Here are a small network's activations along a few directions, averaged over the inputs that share one value of a field.
Related values have similar rows: they may be neighbours, one step apart, or belong to one group.
In the rows, 500 means zero.
Random noise pushes rows far along 9 fixed directions. That doesn't count. These rows show it; they differ only by the noise:
[460 719 531 612 553 568 463 766 780 461 711 450 130 516 574 488 381 527
 559]
[581 638 534 550 399 587 367 611 552 581 537 510 597 437 641 346 527 415
 578]
[479 559 544 488 492 506 408 635 402 457 465 572 507 560 621 339 605 317
 680]
[808 625 536 624 301 585 556 514 455 722 564 379 788 225 484 567 400 635
 221]
[582 579 381 558 547 501 567 570 338 264 310 665 637 500 499 478 599 460
 530]
[486 623 558 482 355 527 563 518 609 470 601 413 433 534 472 496 572 317
 487]
[481 648 332 312 516 449 349 371 510 619 423 579 550 571 416 442 296 658
 654]
[698 731 467 634 389 514 631 463 365 362 470 800 714 662 419 544 794 368
 499]
[460 640 622 562 376 523 561 474 583 571 626 666 472 552 453 557 511 368
 477]
[389 515 771 579 162 685 517 539 689 635 558 469 670 225 613 390 520 103
 423]
[407 386 691 433 554 318 505 534 271 515 666 510 305 732 589 513 643 292
 526]


L, 24 values:
l20: [374 493 525 311 453 489 445 341 603 633 395 610 638 421 450 470 324 502
 601]
l3: [429 359 451 383 549 478 362 423 581 299 355 434 596 540 579 354 599 416
 622]
l9: [589 607 637 556 326 665 593 617 417 672 516 509 613 383 469 489 539 314
 487]
l10: [644 556 545 608 547 488 433 553 464 596 706 576 486 570 532 557 591 643
 565]
l17: [422 556 454 428 342 557 541 416 528 692 396 483 597 246 263 569 233 567
 469]
l13: [482 499 439 371 352 426 646 295 295 594 358 444 618 528 183 559 476 559
 608]
l21: [600 626 478 611 640 580 488 759 558 540 556 382 272 546 428 438 456 715
 697]
l24: [580 565 527 472 495 375 666 480 160 696 595 521 409 627 179 723 440 653
 591]
l19: [506 520 398 674 510 561 573 426 533 417 451 593 542 545 466 539 562 587
 482]
l7: [418 373 253 346 670 435 503 419 409 390 446 371 372 554 444 583 425 668
 526]
l6: [328 240 610 454 694 466 520 561 554 494 582 392 306 386 670 598 349 493
 334]
l22: [570 631 322 423 476 660 481 452 776 470 432 485 546 420 401 523 389 594
 546]
l14: [429 414 509 376 539 461 361 459 520 352 471 580 515 672 604 385 701 285
 736]
l18: [464 595 490 500 631 510 464 564 364 671 327 723 426 565 372 470 232 718
 637]
l23: [394 408 338 416 592 517 493 572 475 373 400 387 384 461 567 450 521 467
 533]
l2: [278 436 516 611 382 667 396 571 587 504 176 680 756 128 613 285 369 391
 592]
l15: [392 564 494 549 400 598 592 513 763 467 363 477 483 238 378 514 217 567
 386]
l11: [450 534 483 410 551 540 316 758 403 512 374 473 419 429 613 244 399 448
 775]
l16: [593 429 497 491 538 502 456 390 619 538 521 458 527 579 507 489 509 614
 443]
l5: [398 392 506 375 382 515 465 397 505 812 482 129 538 340 419 457 237 610
 384]
l12: [508 400 564 566 649 438 683 518 527 371 538 410 361 574 493 615 537 570
 301]
l1: [130 134 671 243 595 444 473 551 425 487 522 262 226 517 572 451 528 183
 659]
l8: [689 596 506 559 411 492 670 489 473 437 558 319 484 548 246 631 668 567
 444]
l4: [405 561 535 590 535 524 576 482 686 329 364 802 538 510 457 529 515 476
 511]
Each value of L is a pair of two hidden parts, and every pair occurs once (6 first parts, 4 second parts).
l5 and l2 share the first part; l5 and l18 share the second. Which value has the first part of l18 and the second part of l2?
> l15
l21 and l1 share the first part; l21 and l16 share the second. Which value has the first part of l16 and the second part of l1?
> l22
l23 and l17 share the first part; l23 and l9 share the second. Which value has the first part of l9 and the second part of l17?
> l11
l24 and l13 share the first part; l24 and l14 share the second. Which value has the first part of l14 and the second part of l13?
> l3
l4 and l20 share the first part; l4 and l8 share the second. Which value has the first part of l8 and the second part of l20?
> l10

C, 9 values:
c4: [546 330 551 661 631 455 473 410 489 557 489 662 618 421 618 563 390 692
 227]
c6: [687 545 461 640 481 541 540 841 521 360 553  71 393 390 599 414 628 523
 438]
c7: [339 302 694 549 429 600 464 609 513 630 590 433 453 310 628 489 494 328
 495]
c2: [435 517 552 473 452 444 448 353 618 669 703 564 460 698 413 559 451 542
 580]
c5: [484 390 373 279 584 369 454 297 599 324 432 344 525 556 576 490 504 512
 344]
c9: [653 512 532 854 595 517 473 676 372 387 685 813 436 685 689 526 786 478
 432]
c3: [464 546 275 552 685 503 544 649 427  71 316 685 439 507 625 495 621 446
 559]
c1: [741 535 564 577 571 503 395 534 476 681 629 436 558 569 612 466 565 676
 508]
c8: [233 552 484 249 424 429 446 170 753 522 535 532 379 541 403 538 347 421
 528]
C is arranged as a 3 by 3 grid.
Name the neighbours of c2, in listed order.
> c6, c7, c1
Name the neighbours of c5, in listed order.
> c4, c8
Each value of C is a pair of two hidden parts, and every pair occurs once (3 first parts, 3 second parts).
c8 and c3 share the first part; c8 and c6 share the second. Which value has the first part of c6 and the second part of c3?
> c9

P, 24 values:
p15: [451 602 599 526 523 504 546 647 315 745 495 564 345 618 328 477 362 591
 708]
p23: [316 395 516 552 507 454 532 541 527 421 505 487 408 338 578 575 332 483
 396]
p9: [582 690 453 353 393 478 366 416 627 515 517 487 574 625 508 385 560 423
 647]
p13: [330 528 385 354 468 544 573 486 610 434 463 267 257 563 327 510 439 477
 615]
p6: [569 518 558 427 517 656 493 831 347 595 252 234 550 274 484 269 367 467
 735]
p8: [341 677 348 398 503 549 613 379 763 268 350 550 347 709 264 474 537 447
 650]
p21: [391 316 560 393 483 448 711 388 426 523 330 351 510 298 178 687 145 685
 329]
p3: [402 588 508 538 536 542 381 652 630 556 606 620 354 399 587 502 353 520
 606]
p19: [520 360 407 336 653 367 622 375 327 505 474 436 471 502 399 695 351 660
 294]
p4: [392 568 487 457 271 567 345 341 721 596 563 562 609 591 497 370 669 340
 709]
p14: [495 298 453 433 604 379 549 286 291 549 527 555 558 502 508 684 416 596
 272]
p10: [635 591 536 474 409 532 426 683 428 548 396 316 612 313 574 323 429 518
 547]
p16: [392 478 543 561 365 672 658 554 558 502 389 544 601 319 428 507 535 280
 531]
p20: [604 492 360 536 463 448 531 446 659 212 609 170 415 617 492 487 814 452
 396]
p24: [510 345 545 512 564 418 585 509 472 416 554 428 508 326 565 660 422 513
 232]
p11: [436 453 570 410 644 398 395 458 486 545 544 522 381 669 474 491 442 565
 663]
p1: [483 409 564 566 399 511 542 441 379 641 536 502 622 386 576 528 495 444
 332]
p7: [560 400 458 589 715 573 401 565 439 463 432 695 607 427 659 481 466 648
 485]
p5: [669 455 480 536 475 450 615 354 309 587 534 499 699 451 336 695 519 666
 373]
p17: [622 718 639 633 415 558 664 612 453 596 569 656 417 590 354 559 509 481
 475]
p2: [243 478 584 410 472 495 444 526 424 605 391 583 420 526 516 364 432 318
 676]
p22: [523 643 332 538 511 390 506 456 585 157 516 594 376 769 525 512 745 454
 517]
p12: [695 611 687 714 534 589 459 606 428 795 641 870 633 430 480 556 410 715
 562]
p18: [716 901 474 648 562 629 552 910 541 476 496 576 286 585 446 435 550 529
 719]
Each value of P is a pair of two hidden parts, and every pair occurs once (6 first parts, 4 second parts).
p13 and p23 share the first part; p13 and p16 share the second. Which value has the first part of p16 and the second part of p23?
> p3
p17 and p21 share the first part; p17 and p18 share the second. Which value has the first part of p18 and the second part of p21?
> p11
p5 and p14 share the first part; p5 and p20 share the second. Which value has the first part of p20 and the second part of p14?
> p2
p12 and p19 share the first part; p12 and p4 share the second. Which value has the first part of p4 and the second part of p19?
> p1
p24 and p7 share the first part; p24 and p10 share the second. Which value has the first part of p10 and the second part of p7?
> p8
